Each row below holds a small network's activations on one record, seen along a few directions.
Each row is followed by the record's values for the fields VIK, VETIV, VOK, BAK.
A field that a record lacks is written none.
The largest differences between rows may come from other fields.
Strong random noise was added to every row along 8 fixed directions; ignore it. To show where, here is one row again and again, with new noise each time:
-294  110  365   71 -230   91  -84 -161  191   30   35  -77  142   36 -133 -257   72 -155 -158  494   71  277   35 -104
 -98  552  318  183  207  106  538 -151  300 -144   51 -201  124 -130  223  -41 -496  134  -78  -69  115  -28  238 -141
-148  -68  337  384  443 -223 -369 -446  -24  294  361  387 -308 -208 -152 -332   15 -106  -70  429 -470  316 -196 -117
 110  147 -197 -158  206  -53 -283  471  304 -309  340 -312  152 -175  230 -471 -181  394  214  317   46    9  167 -220
-137  337  445   -5   56  108  -98 -453   70   17  173  211  -63   61  -15 -269  -51 -332  -65  382 -240 -146  175  -81
 400  230 -225  184  497 -440  151 -150  -61   50  150  366 -455 -193  106 -191 -758  100  233 -813 -489 -379 -377 -158
 -66  -87  -44   -3 -122  -79 -220 -156 -185   48 -100  164 -208  408 -119  277  213 -350   -7   92 -101  180 -235  -40
 290 -132 -660 -467 -302 -228 -282  525   90 -362 -190 -309    0  251  -54 -252 -140  -93  301 -314   50 -130 -327  -92
  22  156 -274 -463 -173   56  -41   -7  248 -392 -275 -241  -17  440   56 -203  -10 -563  100  -50  -73 -338  -14  -90
 -82  240  229  101  585   38  -21 -637 -147  -24   82  248 -372  306   98  345  119 -537  -25  232 -398   -9  113   12

  50   83  139   58   40  109 -181  -89  141  -30  275  178  -32  176  116  185   67   20   49  308 -140   22   93 -264 -> VIK is pubir, VETIV is por, VOK is mubu, BAK is zod
-124 -450    5   36 -351  -48   66   35  282   82 -256 -191  226 -209 -355 -469   85 -152 -150  -55   89  316 -327   25 -> VIK is pubir, VETIV is fonu, VOK is mubu, BAK is zod
 -80 -390 -164  343 -105   38 -417  250   21  317  394  391  -21  156  301  361  581  517    2  385  -18  135  109 -207 -> VIK is kavi, VETIV is fonu, VOK is mubu, BAK is zod
  32   78  153 -310 -352  406   35  118  -30 -196   52  -58  310  235  207  285  325  -93   28  309  252 -243  528  113 -> VIK is kavi, VETIV is fonu, VOK is mubu, BAK is zod
 -96  137  473 -183 -267  159 -233 -278 -261  -28   -1 -128  244 -108 -380 -143  161 -278  -67  594  156  274  209  318 -> VIK is pubir, VETIV is por, VOK is lozo, BAK is lagum
 192  309 -232 -451  -74  -17   49  218  192 -399 -128 -360   81   -7  -47 -490 -434 -134  179 -211   40 -369    7  -46 -> VIK is pide, VETIV is por, VOK is lozo, BAK is none
-572  200   47  288  307   30  146 -137  357  113 -102   -8 -139  128  349 -184   61   23 -317  238  -65  -38  115 -255 -> VIK is kavi, VETIV is dep, VOK is lozo, BAK is none
 335  -44 -151 -132  368   34 -559  330  -75 -182  615    2   37  -70  270  150  214  458  336  550  -90   55  367  -47 -> VIK is pubir, VETIV is por, VOK is mubu, BAK is zod
 -13  152  176   15 -935   50  270 -217  151  212 -243  315   95  287 -163   59 -221 -147 -146 -380   75 -334 -161 -119 -> VIK is kavi, VETIV is por, VOK is mubu, BAK is zod
-263  148  117   38   40  151  226 -193  207   35 -158  -61   21   20   84 -180   54 -151 -172   38   -5 -223  195    2 -> VIK is pide, VETIV is por, VOK is mubu, BAK is lagum
 152 -350 -256  -99  344 -281 -172 -460   78  -15 -197  -43 -291  -32 -382 -184   77 -593   67 -174 -502  107 -379  175 -> VIK is pubir, VETIV is fonu, VOK is mubu, BAK is zod
 366   65 -120  -30  581  -48  297 -158  220 -141  174   53  -75 -344  261 -206 -293  -55  157 -387 -344 -416  212  125 -> VIK is kavi, VETIV is por, VOK is mubu, BAK is zod
-133  142  -15  -69 -430  -42  -31 -128 -545  125 -385  168 -207  534 -198  615  138 -286 -112 -194  170   18 -198  151 -> VIK is pide, VETIV is dep, VOK is lozo, BAK is none
 190   86 -218  245  248  -34  325   53 -247   56  -19  170 -226  198  190  797 -107  261   61 -488  103  -25  -73  -47 -> VIK is pide, VETIV is fonu, VOK is lozo, BAK is zod
-304 -364 -490  175 -264   15  210  462  595  -67 -291 -439  150  309  204  249  245  225 -175  -67  289  380 -228 -335 -> VIK is pide, VETIV is dep, VOK is mubu, BAK is lagum
-311  -13 -103   87 -234  196  335   33  218  101 -263  303 -116  428  452   90  132 -136 -207 -348  -22 -564   13 -279 -> VIK is pide, VETIV is dep, VOK is mubu, BAK is zod
-609  -85  234  510 -317  143  225 -335  454  360 -167  271  -59  270  158   14  248  -89 -447  221  -10   -1  -85 -331 -> VIK is pide, VETIV is dep, VOK is mubu, BAK is zod
  35  -74 -168 -194 -229  121  117  470  166 -195  -61 -157  286 -236  242 -482  -97  197   13 -210  190 -405  143   18 -> VIK is pide, VETIV is dep, VOK is mubu, BAK is zod
  22 -299  264 -132 -476 -161 -588 -358 -394  337  -21  156   39 -251 -718 -490  262 -274    6  346 -126  140 -145  489 -> VIK is pubir, VETIV is por, VOK is mubu, BAK is zod
 137 -223   48  285 -626 -170 -113  -13 -120  426  118  320   42  -28 -359  316   11  373  -50 -113   68  313 -277   -4 -> VIK is kavi, VETIV is por, VOK is mubu, BAK is zod
 496 -177 -313  -53  300  -98 -306  696 -297 -191  507  -66   75 -254  285  307  -91  763  409  -40  114  125  139   23 -> VIK is pide, VETIV is dep, VOK is mubu, BAK is zod
-117 -249  171  328  213    8  -14  114   11  175  164  146   33 -230   44  -33  154  187 -134  117   17  349 -124 -124 -> VIK is pubir, VETIV is fonu, VOK is mubu, BAK is zod
 128    2   14 -166 -300 -116 -221   40 -235   91  -32  217  -69   41 -217 -245 -117  -80  120 -112  -17 -187 -190   17 -> VIK is pubir, VETIV is por, VOK is lozo, BAK is zod
 -27 -309 -367  215  184 -201 -290  253  421  227  285  454 -241 -146  360 -662  -22  301   14 -189 -481 -407 -250 -473 -> VIK is pide, VETIV is dep, VOK is mubu, BAK is lagum
 135  303   31  319  899 -183 -245  313 -109   81  721  318 -247 -446  499 -178 -325  864  199  203 -205 -146  243 -315 -> VIK is pubir, VETIV is por, VOK is lozo, BAK is lagum
-238  108  107  169 -473  -18 -177   28 -274  302  -67  113   15  298 -180  370  215  227 -158  256  272  285  -31   32 -> VIK is pide, VETIV is por, VOK is lozo, BAK is none
-578  248  158  324  647  469  653  -99  543 -137  -33 -432  231  -41  713  233  355  188 -338  464  260  -37  815    8 -> VIK is kavi, VETIV is fonu, VOK is mubu, BAK is zod
 202  -61  460 -435 -690  344 -424 -221 -834  188   88  418  190  182 -384  351  588 -313   79  357  160 -226  363  521 -> VIK is pubir, VETIV is fonu, VOK is mubu, BAK is zod
 -78 -149 -166  122 -591 -190 -202  426  304  194   67  -27  141 -174 -186 -498 -191  517  -56   34  176  104 -280 -262 -> VIK is pide, VETIV is por, VOK is lozo, BAK is zod
-263 -284 -420  442  181  -81   34  399  178  238   20   54 -148  236  335  393  350  527 -143   25  156  234 -143 -279 -> VIK is pide, VETIV is por, VOK is lozo, BAK is zod
 515  153  -73 -508 -148 -240 -244  365 -545 -257   65 -297  159 -457 -405 -457 -558  166  390 -332  131  -59 -155  369 -> VIK is pide, VETIV is dep, VOK is lozo, BAK is none
-393 -157  136  -53 -284  278   79  350  253  -39  -96   89  156  224  318 -171  273  -92 -240  153  189  -90  -32 -388 -> VIK is pubir, VETIV is dep, VOK is mubu, BAK is zod
 130   87  135 -204 -353  -59   19  120   71 -145  -69 -220  204 -228 -273 -330 -384   -9   64 -100  133  118 -141   24 -> VIK is kavi, VETIV is dep, VOK is mubu, BAK is lagum
 -76  198    5   44 -760   18   17  382  319   77   37  136  208  173   90 -268 -291  391  -56 -103  268 -156 -181 -505 -> VIK is pubir, VETIV is fonu, VOK is lozo, BAK is none

Which values does each new row have?
-600   82   80  253   95   32 -172  -86  330  146  -13  -38  -74  224  156 -184  323   61 -303  648   31  186   78 -280 -> VIK is pubir, VETIV is por, VOK is lozo, BAK is none
 266 -266 -373  -78 -284  -84  -89  339 -436   49 -153 -115   43  184 -223  703  268  216   99 -241  337  296 -116  341 -> VIK is pide, VETIV is por, VOK is mubu, BAK is zod
   3  235    0 -340 -194  189  286  309  234 -405 -167 -782  523 -328  -31 -360 -202  176   74   75  465   -7  402  238 -> VIK is kavi, VETIV is fonu, VOK is mubu, BAK is lagum
 245  -11   25  194   75  -80 -153   -9 -345  269  309  396 -121  -85   60  320    7  373  161 -131 -124  -33   29   16 -> VIK is pubir, VETIV is fonu, VOK is mubu, BAK is lagum
 143  -36 -105   -7  446  105  112  191 -207 -145   85 -203   71 -161  173  346  190  187   72   11  161   61  341  312 -> VIK is pide, VETIV is por, VOK is mubu, BAK is zod
 238 -103 -107 -148  432  -75  118  240    4 -221   72 -358  149 -565    3 -411 -233  160  184 -165   40  -34  146  252 -> VIK is kavi, VETIV is fonu, VOK is mubu, BAK is zod
-230   31  106   51  345  228  179 -691  298    2 -138  337 -277  390  254  148  365 -785 -236  145 -438 -436  231  -51 -> VIK is kavi, VETIV is por, VOK is mubu, BAK is zod
-525 -324 -420  207 -297 -160   -9   -7  236  184 -575 -170 -176  487  -99  134  385 -220 -313  -23  121  307 -484 -158 -> VIK is pubir, VETIV is dep, VOK is lozo, BAK is none
 -16  281  186 -178 -426  411  270  155  119 -140   24 -127  393  166  274  301   82  164   -6  187  384 -248  568   35 -> VIK is kavi, VETIV is por, VOK is mubu, BAK is zod
 -33  -67  -24 -107 -306    5 -215  -20 -378   83 -131  -11   48  230 -197  307  334 -100  -15  176  179  168   39  292 -> VIK is kavi, VETIV is por, VOK is lozo, BAK is none
-177   81   17  146 -327   72  -65  164 -327  222    6  334  -88  435  152  569  247  208 -101   22  231   62  -51 -177 -> VIK is kavi, VETIV is fonu, VOK is lozo, BAK is none
  83   72   36   84  221 -133  282 -132  170   25  -58 -109  -22 -340  -83 -368 -395   -4   34 -343 -141 -113  -98   86 -> VIK is pide, VETIV is por, VOK is mubu, BAK is zod
 439 -133 -584 -283   68  -68  275  220 -166 -180 -260  -70  -76  154  127  456  -50  -75  218 -792   27 -331  -58  230 -> VIK is kavi, VETIV is fonu, VOK is mubu, BAK is zod
 155   99 -214  -25  581  -95  291 -139   50 -204 -138  -19 -257   37  195   94 -215 -314   89 -454 -248 -155 -109  -42 -> VIK is pubir, VETIV is fonu, VOK is lozo, BAK is lagum
 117  -15 -294   20  -47  -45  612  143 -165  -71 -473 -176  -14  133   47  584 -159  -45  -17 -716  328  -19  -91  210 -> VIK is kavi, VETIV is por, VOK is lozo, BAK is zod
  -5  -20 -208  -67  -11  -60  141   27 -252 -181 -370 -390  -45  369 -196  750   82 -205   -6  -97  287  549 -196  133 -> VIK is pubir, VETIV is por, VOK is lozo, BAK is none
-231 -310 -259   19  598  -25 -541   68  546  -43  298   31 -136  -85  278 -661  488  -50  -67  621 -445  -38   63 -318 -> VIK is pubir, VETIV is fonu, VOK is mubu, BAK is lagum
